Each row below holds a small network's activations on one input, seen along a few directions.
Each table varies a few parts of the input and shows all the possible inputs, shuffled.
A made-up example of a description, with smaller parts first: one of 3 separate values, together with either a single point or one of 11 places along a line or (one of 5 places around a ring, together with one of 6 places along a line).
Shared parts are said once, and a part with two or three values counts as separate values.

Other details of the inputs vary at random and push rows far along two fixed directions, the same in every table; ignore that.

Rows:
r1: [ 91 -27 -16 -12 -18 -30  41  29   1 -18  29  31 -20]
r2: [ -3  51  14  45   9  23  -1   2   7  48  71 -26  13]
r3: [ 70 -54  37   6  -1 -45  61  14  14   2 -34  18 -28]
r4: [-33  39 -19  39  31  30 -10 -10  21  60  44  -9 -18]
r5: [-24  60  -5  26   7  -5 -24 -16  -7  50  62   7 -11]
r6: [-32  46 -33  12  30  22   6 -46   9  35  54  15 -14]
r7: [ 62 -29   0 -18  -8 -47  60  24  10  20 -34  -4  -1]
r8: [-50  40  -2   5  25  -4  10 -59  -2  39   5 -48 -33]
r9: [-31  60   1   3   2   3  -2 -20 -13  42  65   6 -15]
r10: [ 47 -55 -17 -38 -10 -47  17  -1  43  17 -22   1 -52]
r11: [-30  50  30  12  33  -8  32 -48   1  23  19 -56   4]
r12: [ 40 -47  17   8  -2 -38  54   5  37  13 -44  24 -47]
r13: [ 41 -57   9   0  -9 -34  33   2  11  20 -43  23 -63]
r14: [-23  62  15  34  33  -9   9  -5  21  30  58  10  22]
r15: [-32  64  22  10  28   0  29 -10  13  21  61   9  19]
r16: [-70  32 -16  11  20 -13  32 -39  19  26  31 -28   3]
r17: [ 46 -50  -8 -29  -8 -44  34   5  66   7 -29   6 -36]
r18: [-19 -22 -11  23  11  68 -55  49   9 -52 -39  17  32]
r19: [ 75 -22   7 -21 -25 -43  40  53  -2 -11  21  34 -28]
r20: [-14 -18  31 -28 -26  34 -64  -9 -16 -48 -27 -21  57]
r21: [-13 -14  -6 -20 -35  34 -55   6 -53 -25 -59 -10  39]
r22: [ 53 -35 -35  -3   1 -44   8  47  24  12  -7  47 -53]
r23: [ 50 -40 -30 -29  -3 -38  34  42  19   1  -1  47 -63]
r24: [-69  27 -27   2  14 -12  17 -45  -2  38  35 -29 -13]
r25: [-47  48  -4  13  12   3  30 -39  24  59  -5 -23  14]
r26: [ 57 -47 -10 -21 -31 -63  53  28 -11 -10   9 -14 -22]
r27: [ 77 -34 -27  12 -15 -15   6  53   9  24  13  11 -50]
r28: [-23 -21   9 -32 -27  34 -78 -17 -22 -36 -31 -13  32]
r29: [-14  49  14  47  35  22  13   3  27  40  59 -19  21]
r30: [ -6 -12  28 -14 -14  24 -40  -3 -49 -60 -45 -40  31]
r31: [-10  -5 -24 -10 -17  59 -74   6 -49 -67  -9  27  34]
r32: [-16  55  21   5  -7  -2  23 -36 -15  63  25 -40  31]
r33: [-44  41 -14   4   9   0  15 -45   1  70  -1 -25  -3]
r34: [-33  -4  -9  11   8  41 -63  39   0 -63 -40  42  39]
r35: [ 63 -37 -41  -9   7 -22  49  24  41 -17   2  47 -36]
r36: [-34 -18   4 -11   7  33 -33  -1 -13 -68 -76 -23  12]
r37: [-20  22  36  25  -2  -3   8 -52 -16  59  19 -12 -25]
r38: [-16 -27  28 -25  -5  31 -49  -3   6 -57 -41  -8  61]
r39: [-18 -15   6 -19 -16  24 -56  -9 -54 -51 -52 -31   5]
r40: [ 82 -31 -19  -9   8 -29  54  29  22 -27  19  40 -11]
r41: [ -5 -23  52  11 -24  32 -36  -4 -40 -41 -43   4  39]
r42: [-36 -10  -4 -15   2  47 -42  37  -5 -74 -38  43  31]
r43: [-38 -28 -21 -18 -34  20 -53   7 -57 -59 -24 -16  28]
r44: [-14  66  18  32   8  -8  -8  -6  -1  39  71   1  15]
r45: [-35 -28   1 -16  -1  18 -25  17 -30 -73 -28 -12  61]
Each input here is: one of 5 places around a ring, together with either one of 4 places along a line or one of 5 separate values.
The inputs of r42 and r19 match in every part but the place on the ring of 5. If r18 is changed in the same way as r42 into r19, which row does it become?
Answer: r2
The inputs of r8 and r39 match in every part but the place on the ring of 5. If r22 is changed in the same way as r8 into r39, which row does it become?
Answer: r5
Change only the place on the ring of 5 in r24. List by row number the other rows that result.
Answer: r16, r26, r43, r45
Change only the choice among 5 separate values in r7. List by row number the other rows that result.
Answer: r3, r11, r38, r45
Change only the choice among 5 separate values in r32. List by row number the other rows that result.
Answer: r20, r26, r30, r41
Change only the place on the line of 4 in r29. List by row number the other rows that result.
Answer: r14, r15, r40
